These are the activations of a small neural network, seen along a few directions. Each row is one input.
Each table varies a few parts of the input and shows all the possible inputs, shuffled.
A made-up example of a description, with smaller parts first: one of 2 separate values, together with either a single point or one of 9 places along a line or (one of 4 places along a line, together with one of 5 places around a ring).
Shared parts are said once, and a part with two or three values counts as separate values.

Rows:
row 1: [ 15,   2, -15,   7, -23,   8,   2, -11,  23, -16,  -3,  16, -16,   7,   3,
 -10,  -2]
row 2: [ 20, -27,   8,  23, -13, -50, -33,  21,  -5, -22,  18,  -9,  13, -15,   9,
 -25,  10]
row 3: [-11,  18, -30,  -8,  19,  47,  11, -23,  29,  17, -10,   6,   0,  18,   6,
  20,  -9]
row 4: [  0, -18,  -4,  12,   4,  -2, -10,  11, -17,  16,   4,  -9,  11,   9,  10,
  15,  -5]
row 5: [ -5,  -9,  35,  -5,  11, -45,  -8,  25, -38,   0,   9, -16,  12, -26, -12,
 -10,  14]
row 6: [  9, -33,  -3,  19,  10, -37, -30,  35, -22,  20,  15, -13,  23, -13,   5,
   1,  15]
row 7: [ -9,  18,   9, -20,   0,  13,  26,  -6,  -8,   3, -11,  10, -17,  -4, -16,
   8,   2]
row 8: [ -8,  -1,  27, -10,  -4,  -9,  11,   8, -27,   3,  -2, -10,   3, -13, -16,
   1,   2]
row 9: [-19,  34,  -4, -27,   7,  38,  32, -30,  18,   2, -15,   5,  -8,  -5, -17,
   9,  -2]
row 10: [  0,   1, -20,   2,  10,  21,   6,  -3,   2,  16,  -5,  10,  -9,  17,   9,
  22,  -5]
row 11: [  2,  23, -14,  -3,  -4,  30,  12, -33,  46, -24,   0,  10, -13,  21,   8,
 -12, -17]
row 12: [  6,  -9,  11,  10, -17, -14, -19,   5,  -1, -16,   1,   0,   1,   5,  12,
 -19,  -4]
What is each input in this table made of? -> one of 3 separate values, together with one of 4 places along a line
Changing only the choice among 3 separate values turns row 9 into row 3. The same change can be made to row 7. Which row results? -> row 10
Change only the choice among 3 separate values in row 6. List by row number the other rows that result. -> row 2, row 5

Rows:
row 13: [ 24,  -8,   0,  13, -29,  -7,  -8,   0,  19, -28,   5,  10, -10,   4,  -2,
 -21,  -3]
row 14: [-18, -11,  27, -12,  30, -37, -14,  40, -53,  32,  -1, -15,  19, -26, -12,
   9,  22]
row 15: [ -4,  -4,  20,  -3, -13, -21,   5,   8, -14,  -2,   3,  -6,   5, -18, -13,
 -13,   6]
row 16: [ -3, -13,  25,   0,   1, -31, -11,  25, -30,  11,   6, -14,  11, -17,  -9,
  -9,   9]
row 17: [ 11, -36,  -2,  28,   2, -50, -42,  38, -36,   9,  10,   1,  12,  -3,  29,
  -2,  13]
row 18: [ -3,  -7, -36,  12,   7,  27,  -7,  -7,   9,  22,  -4,  13,  -3,  26,  34,
  26, -10]
row 19: [-22,  28,  -5, -29,  24,  37,  37, -18,  -2,  23, -13,   6,  -8,   0, -17,
  25,   0]
row 20: [ 10,  10,  -9,   5,  -8,   6,   1, -22,  42, -36,  10,   0,  -3,   7,   8,
 -18, -11]
row 21: [-14,  30,  11, -30,  10,  34,  37, -20,   4,   3, -16,   8, -18,  -2, -22,
  11,  -4]
row 22: [  6,   6, -34,   7,  -2,  32,   3, -16,  27,   8,  -6,  19, -15,  30,  19,
  13,  -9]
row 23: [-14,  28,  16, -28,  -6,  14,  35, -17,   3,  -7,  -9,   7, -15, -15, -24,
  -5,   5]
row 24: [  4, -32,   5,  25,  23, -48, -46,  29, -25,   3,  18, -19,  26,  -1,  27,
  -5,   7]
row 25: [ 21, -22,  -4,  21, -25, -30, -15,  13,   1, -17,   9,   4,   1,  -9,   4,
 -18,   7]
row 26: [ 13, -26,   9,  21,   7, -39, -33,  17,  -6, -12,  21, -20,  20,  -5,  14,
 -17,   2]
row 27: [ -7,  23,  -6, -13,   1,  28,  30, -25,  18,  -2,  -8,   5, -13,   0, -15,
   6,  -8]
row 28: [ -3,  13, -22,  -3,   0,  38,  13, -20,  11,  11, -14,  12, -12,  21,   8,
  22, -10]
row 29: [-14,   0, -28,   2,  12,  30,   2,  -9,  -3,  29, -10,   4,   4,  14,  18,
  32,  -6]
row 30: [ 19,   3, -12,   7, -27,   8,   2, -12,  30, -30,  -1,  15, -18,  12,   2,
 -13,  -5]
row 31: [ 10, -14,  14,   7, -22, -19, -11,  14, -12,  -8,  -1,  -3,   2,  -7,  -7,
 -14,   7]
row 32: [-12,  -4,  35, -17,   9, -26,  -2,  27, -38,  18,   0, -13,   9, -26, -19,
  -4,  16]
row 33: [  6,  11,  -8,  -2, -27,   8,  14, -19,  20, -21,  -5,  10, -13,  -6,  -8,
 -10,   0]
row 34: [  7,  14, -17,   5,   5,  24,   4, -28,  44, -22,   3,   3,  -6,  18,  13,
  -5, -17]
row 35: [ 16,   7, -22,   7, -17,  25,   7, -21,  32, -17,  -7,  18, -22,  19,  10,
   2, -12]
row 36: [-21,   8, -11, -12,  29,  36,  12,  -4,  -9,  32, -11,  -2,   4,  19,   4,
  33, -11]
row 37: [ -9, -21,  17,   4,  22, -42, -24,  38, -47,  25,   5, -17,  21, -16,  -2,
   5,  15]
row 38: [ 22, -32,   6,  23, -12, -37, -33,  31, -19,  -6,  11,  -4,   5,  -1,  10,
 -11,   7]
row 39: [-15,  22, -13, -16,  15,  38,  24, -18,   9,  19, -10,   8,  -8,  16,  -5,
  19,  -9]
row 40: [-10,   0, -29,   9,  30,  27, -10, -13,  19,  14,   4,  -6,  13,  27,  33,
  23, -15]
row 41: [-13,   6,  31, -19,  -4, -16,  15,  10, -23,   6,  -3,  -5,   2, -27, -22,
  -9,  14]
row 42: [  0,  13, -29,   6,  19,  32,   2, -25,  36,  -1,   4,   1,   1,  27,  22,
  13, -16]
row 43: [ 12, -15,   1,  18,  -3, -31, -18,   3,  14, -21,  20, -12,  17,  -9,   5,
 -24,   2]
row 44: [  3,  15, -16,  -2, -14,  27,  17, -25,  22,  -7, -12,  12, -16,   5,  -3,
   4,  -6]
row 45: [ 12,   0,  11,   2, -27,  -1,   0,  -3,   7, -20,  -2,   4,  -7,  -4, -13,
 -17,   0]
row 46: [ 10, -24,  17,  11, -10, -30, -25,  28, -30,   3,   3, -10,   9,  -9,  -1,
  -7,   9]
row 47: [ -7,  17,  32, -25,  -3,   4,  23,   0,  -6,  -5,  -4,  -2,  -7, -17, -34,
 -10,   6]
row 48: [ -2, -28,   8,  16,   3, -44, -35,  35, -46,  17,   2,  -5,  16, -11,  19,
   2,  15]
row 49: [-30,  16,  -6, -25,  35,  33,  25,  -5, -18,  37, -13,   0,   4,   0,  -6,
  35,   0]
row 50: [ 15,  -1,   3,  11, -10,  -9, -10, -11,  31, -35,  16,  -5,   5,   0,   3,
 -25,  -8]
row 51: [ -3,  19,   9, -15, -10,  15,  24, -15,  14, -15,  -5,   2, -12,  -1, -21,
  -7,  -5]
row 52: [  1,   8,  16,  -8, -11,  -3,  14,  -4,   6, -11,   4,  -4,  -2, -15, -27,
 -15,   2]
What is each input in this table made of? -> one of 5 places along a line, together with one of 8 places along a line
Changing only the place on the line of 5 turns row 47 into row 13. The same change can be made to row 19. Which row results? -> row 22
Changing only the place on the line of 5 turns row 33 into row 20. The same change can be made to row 48. Which row results? -> row 24
A walk changes only the place on the line of 8. It starts at row 37 and steps to row 16. List the rest of the walk in order. -> row 15, row 52, row 51, row 27, row 39, row 36
